A small network was trained on invented records. Each row is its activation on one of them, seen along a few directions.
Each row is followed by the record's values for the fields DADES, GADIP, FOL, NUKA.
Other fields move the rows too, some of them a lot.
In the rows, 500 means zero.
Strong random noise was added to every row along 9 fixed directions; ignore it. To show where, here is one row again and again, with new noise each time:
[266 432 545 386 409 550 441 430 521 486 427 457 539 674 548 508 448 539
 519 601 458 608 546 591 687 558 501]
[178 542 587 216 632 681 262 542 579 702 267 456 653 443 453 624 515 481
 655 681 359 716 645 388 462 528 559]
[647 717 297 509 842 579 686 545 515 519 473 344 549 603 541 482 588 434
 448 265 392 330 632 438 443 408 647]
[546 306 293 611 545 475 459 688 482 555 315 583 456 632 582 442 418 406
 511 635 246 492 792 503 570 675 476]
[689 359 637 477 595 614 465 700 525 541 256 516 463 380 532 399 144 560
 477 616 383 490 806 357 634 305 641]
[750 728 366 457 613 613 651 554 638 425 472 320 659 492 518 515 444 541
 376 262 389 328 528 378 540 182 718]
[571 379 550 451 609 600 896 219 277 502 531 503 491 675 666 499 366 839
 345 478 576 515 581 389 452 392 375]
[430 565 481 297 311 325 307 483 560 519 633 369 660 402 352 460 552 386
 532 437 502 507 330 598 488 305 583]
[478 526 307 410 354 524 536 501 651 419 607 428 696 640 475 666 651 466
 433 438 398 469 235 491 518 506 438]
[276 178 539 471 523 624 755 317 373 230 493 507 394 723 644 638 559 853
 333 430 740 744 223 527 559 728 318]
[404 288 484 449 654 475 545 495 354 513 475 520 422 534 514 503 554 551
 493 506 563 620 485 498 392 641 401]

[711 693 603 510 509 430 588 562 639 412 828 342 472 609 377 398 537 194
 473 321 614 131 263 659 692 336 571] -> {DADES: vog, GADIP: lato, FOL: mub, NUKA: big}
[437 409 315 696 484 559 413 665 643 350 284 558 442 656 606 493 532 382
 470 511 358 482 627 575 712 738 564] -> {DADES: vog, GADIP: lato, FOL: gib, NUKA: fulav}
[532 621 614 434 681 629 619 490 607 320 591 342 484 508 464 556 590 503
 417 261 695 429 252 498 548 398 598] -> {DADES: vog, GADIP: sati, FOL: mub, NUKA: vev}
[430 409 490 513 533 469 542 503 360 463 464 470 473 494 530 509 490 609
 491 525 577 519 522 530 508 582 503] -> {DADES: vog, GADIP: kula, FOL: mub, NUKA: big}
[613 427 628 506 523  94 273 609 409 450 689 406 284 290 303 116 477 171
 546 289 728 393 441 785 509 317 670] -> {DADES: vog, GADIP: sati, FOL: gib, NUKA: fulav}
[424 534 512 622 512 430 391 559 471 435 390 461 407 507 538 340 445 413
 529 492 532 415 708 667 690 556 671] -> {DADES: pepul, GADIP: lato, FOL: mub, NUKA: big}
[639 350 436 621 443 507 716 455 484 378 599 554 457 693 587 519 487 545
 368 496 516 386 421 513 563 563 362] -> {DADES: vog, GADIP: kula, FOL: mub, NUKA: vev}
[490 471 579 509 629 497 506 500 380 668 463 548 439 530 522 436 433 426
 580 663 457 436 747 495 480 573 453] -> {DADES: vog, GADIP: sati, FOL: mub, NUKA: vev}
[740 580 617 470 709 475 647 544 432 369 639 348 446 266 402 475 522 565
 405 224 769 355 287 448 373 244 622] -> {DADES: pepul, GADIP: musiv, FOL: mub, NUKA: big}
[496 280 311 507 125 317 441 368 439 507 507 642 635 483 542 510 473 617
 427 619 380 607 494 483 391 477 349] -> {DADES: vog, GADIP: kula, FOL: gib, NUKA: fulav}
[532 477 250 590 336 250 244 645 473 477 429 523 510 225 435 412 525 519
 530 386 421 678 511 547 351 511 627] -> {DADES: pepul, GADIP: lato, FOL: gib, NUKA: vev}
[461 710 564 449 393 418 435 388 412 593 478 445 514 341 475 389 335 697
 571 471 514 661 645 518 476 296 666] -> {DADES: vog, GADIP: dibi, FOL: mub, NUKA: big}
[607 536 362 484 377 584 694 312 562 419 453 469 627 684 644 513 397 687
 336 422 362 486 592 433 581 297 519] -> {DADES: vog, GADIP: bib, FOL: gib, NUKA: vev}
[413 850 150 521 748 511 483 487 585 425 387 322 568 515 512 537 795 474
 501 141 415 564 551 523 342 496 733] -> {DADES: vog, GADIP: bib, FOL: mub, NUKA: fulav}
[578 573 459 358 374 332 496 401 494 560 702 402 613 513 407 427 512 418
 491 425 480 413 415 565 449 262 504] -> {DADES: vog, GADIP: bib, FOL: mub, NUKA: big}
[330 611 673 426 537 432 198 497 538 447 309 394 413 286 443 265 397 443
 565 377 608 625 698 637 622 322 822] -> {DADES: vog, GADIP: lato, FOL: mub, NUKA: fulav}
[665 536 337 619 478 580 547 496 517 421 211 549 544 351 645 478 333 769
 384 421 356 591 789 329 455 334 655] -> {DADES: pepul, GADIP: dibi, FOL: mub, NUKA: fulav}
[475 478 693 512 692 322 639 116 109 684 539 562 304 473 583 173 390 599
 513 479 701 496 882 580 324 361 474] -> {DADES: pepul, GADIP: lato, FOL: mub, NUKA: fulav}
[721 527 366 588 795 653 894 501 443 362 484 389 468 677 632 527 490 652
 321 270 516 341 521 402 529 444 551] -> {DADES: vog, GADIP: bib, FOL: gib, NUKA: big}
[728 296 387 578  86 427 642 514 577 355 685 575 599 647 536 555 399 532
 334 573 413 348 266 510 663 469 316] -> {DADES: vog, GADIP: dibi, FOL: gib, NUKA: big}
[513 469 449 516 499 508 612 387 494 425 572 525 507 556 537 559 624 533
 423 419 562 482 371 486 417 530 393] -> {DADES: pepul, GADIP: dibi, FOL: mub, NUKA: fulav}
[568 461 368 658 279 406 607 393 402 434 502 597 444 527 582 480 409 774
 435 500 481 645 533 515 457 500 448] -> {DADES: pepul, GADIP: musiv, FOL: mub, NUKA: big}
[360 695 542 547 670 409 349 445 362 773 409 570 341 399 470 332 479 467
 710 540 462 709 829 543 333 570 590] -> {DADES: vog, GADIP: lato, FOL: gib, NUKA: vev}
[626 622 524 464 656 765 652 603 667 345 539 444 623 317 437 809 666 607
 396 336 630 423 112 243 358 464 498] -> {DADES: pepul, GADIP: lato, FOL: mub, NUKA: big}
[636 428 372 585 469 381 528 514 398 531 494 580 474 375 501 452 455 615
 469 472 464 592 547 431 316 465 484] -> {DADES: vog, GADIP: kula, FOL: gib, NUKA: vev}
[591 624 673 395 468 547 641 345 484 657 668 461 602 616 498 472 386 451
 510 617 485 280 563 471 573 304 447] -> {DADES: vog, GADIP: sati, FOL: mub, NUKA: vev}
[428 642 359 505 474 480 356 567 590 509 388 430 595 509 511 461 540 371
 534 475 350 442 654 565 593 502 654] -> {DADES: pepul, GADIP: dibi, FOL: gib, NUKA: big}
[537 397 333 768 660 459 631 638 331 468 425 568 286 642 606 441 508 492
 511 528 461 452 693 580 553 856 448] -> {DADES: vog, GADIP: dibi, FOL: mub, NUKA: big}
[473 372 360 363 440 492 470 444 540 535 520 569 658 417 451 662 657 552
 457 491 442 649 299 342 220 480 346] -> {DADES: vog, GADIP: kula, FOL: gib, NUKA: fulav}
[251 587 360 366 536 358 133 478 498 643 246 452 552 364 455 349 546 398
 636 472 335 735 839 574 386 431 704] -> {DADES: vog, GADIP: bib, FOL: mub, NUKA: fulav}
[823 562 114 568 283 338 630 443 578 316 621 453 700 401 503 527 591 607
 280 188 417 410 304 416 311 224 547] -> {DADES: vog, GADIP: sati, FOL: mub, NUKA: fulav}
[477 436 483 535 211 441 580 278 373 508 511 591 586 513 598 504 389 723
 433 637 492 507 587 490 509 463 401] -> {DADES: pepul, GADIP: lato, FOL: mub, NUKA: big}
[410 260 749 372 638 640 608 477 443 428 575 538 434 444 458 652 557 627
 453 528 762 610 173 395 406 597 319] -> {DADES: vog, GADIP: lato, FOL: gib, NUKA: big}
[451 797 602 436 558 753 614 469 636 447 446 317 619 662 569 572 423 532
 481 476 461 326 566 499 805 390 678] -> {DADES: vog, GADIP: dibi, FOL: gib, NUKA: big}
[525 529 424 464 459 938 673 604 820 249 365 467 715 591 597 905 563 707
 324 459 405 511 189 242 639 551 466] -> {DADES: pepul, GADIP: dibi, FOL: gib, NUKA: big}
[387 581 355 645 509 529 362 672 612 361 284 418 480 602 572 442 498 398
 517 471 393 432 702 650 780 637 730] -> {DADES: vog, GADIP: lato, FOL: mub, NUKA: big}
[366 683 487 452 647 594 636 340 542 340 547 324 516 666 550 521 654 541
 420 248 634 475 373 589 582 474 614] -> {DADES: vog, GADIP: kula, FOL: gib, NUKA: vev}

Here are new rows. What are their fields?
[621 285 774 503 837 595 396 803 490 591 325 575 298 307 434 394 313 342
 578 613 551 480 675 384 512 509 555] -> {DADES: vog, GADIP: sati, FOL: gib, NUKA: fulav}
[514 568 528 623 344 285 648 260 259 557 695 540 358 613 553 309 415 610
 513 498 598 501 580 682 521 495 436] -> {DADES: pepul, GADIP: dibi, FOL: gib, NUKA: big}
[673 657 262 608 538 521 759 482 426 597 649 539 600 542 528 666 640 603
 479 467 405 408 394 353 273 576 364] -> {DADES: pepul, GADIP: dibi, FOL: gib, NUKA: big}
[807 563 415 494 312 546 503 597 704 485 546 551 690 320 439 616 464 492
 414 475 359 394 343 289 406 257 486] -> {DADES: pepul, GADIP: dibi, FOL: gib, NUKA: fulav}
[214 420 343 467  54 266 233 396 561 453 592 534 603 623 470 500 657 360
 547 612 426 599 370 753 594 681 398] -> {DADES: vog, GADIP: dibi, FOL: mub, NUKA: vev}
[631 415 762 464 572 722 705 553 467 604 586 577 529 512 503 685 399 545
 504 760 554 305 414 306 524 534 292] -> {DADES: pepul, GADIP: dibi, FOL: mub, NUKA: big}
[513 563 662 600 246 272 350 526 507 562 763 568 327 508 368 357 464 296
 643 597 588 479 373 736 602 560 434] -> {DADES: pepul, GADIP: dibi, FOL: mub, NUKA: vev}
[379 483 138 552 546 393 601 403 469 549 670 542 545 812 533 595 883 301
 500 442 379 466 368 594 328 846 258] -> {DADES: vog, GADIP: sati, FOL: gib, NUKA: vev}
[447 542 601 394 580 497 422 425 498 567 474 472 505 433 467 428 499 443
 525 478 535 520 575 499 453 388 556] -> {DADES: vog, GADIP: lato, FOL: gib, NUKA: vev}
[573 509 459 547 374 579 468 652 662 470 538 542 529 505 473 633 477 519
 518 522 411 571 310 440 550 566 458] -> {DADES: pepul, GADIP: lato, FOL: gib, NUKA: vev}
[603 636 687 482 752 446 379 541 457 586 451 448 403 218 412 297 442 360
 555 395 620 399 703 490 399 285 708] -> {DADES: pepul, GADIP: lato, FOL: mub, NUKA: vev}
[442 453 789 390 679 576 801  93 236 578 639 559 399 497 560 489 485 787
 441 462 817 615 428 400 278 404 326] -> {DADES: vog, GADIP: lato, FOL: gib, NUKA: vev}
[611 406 672 571 361 205 537 345 293 327 695 442 350 351 474 216 406 541
 388 323 845 379 402 715 558 288 589] -> {DADES: pepul, GADIP: dibi, FOL: gib, NUKA: vev}
[632 454 234 546 344 431 349 743 623 425 445 539 636 254 421 640 598 495
 471 461 363 551 339 385 339 525 513] -> {DADES: pepul, GADIP: dibi, FOL: mub, NUKA: big}
[516 424 433 514 556 260 458 445 335 446 527 445 412 393 470 313 549 492
 468 317 630 527 528 620 377 397 590] -> {DADES: vog, GADIP: bib, FOL: gib, NUKA: fulav}
[714 397 432 794 262 552 523 839 725 295 559 626 368 586 473 637 426 467
 482 572 444 477 216 510 722 718 418] -> {DADES: vog, GADIP: kula, FOL: mub, NUKA: fulav}
[630 405 336 581 450 284 616 438 439 431 748 514 463 613 469 425 657 363
 415 351 558 363 304 611 402 521 375] -> {DADES: vog, GADIP: kula, FOL: gib, NUKA: fulav}
[380 752 691 548 695 737 412 614 657 580 417 549 406 410 428 629 557 471
 666 540 554 622 452 404 480 627 566] -> {DADES: pepul, GADIP: lato, FOL: mub, NUKA: fulav}
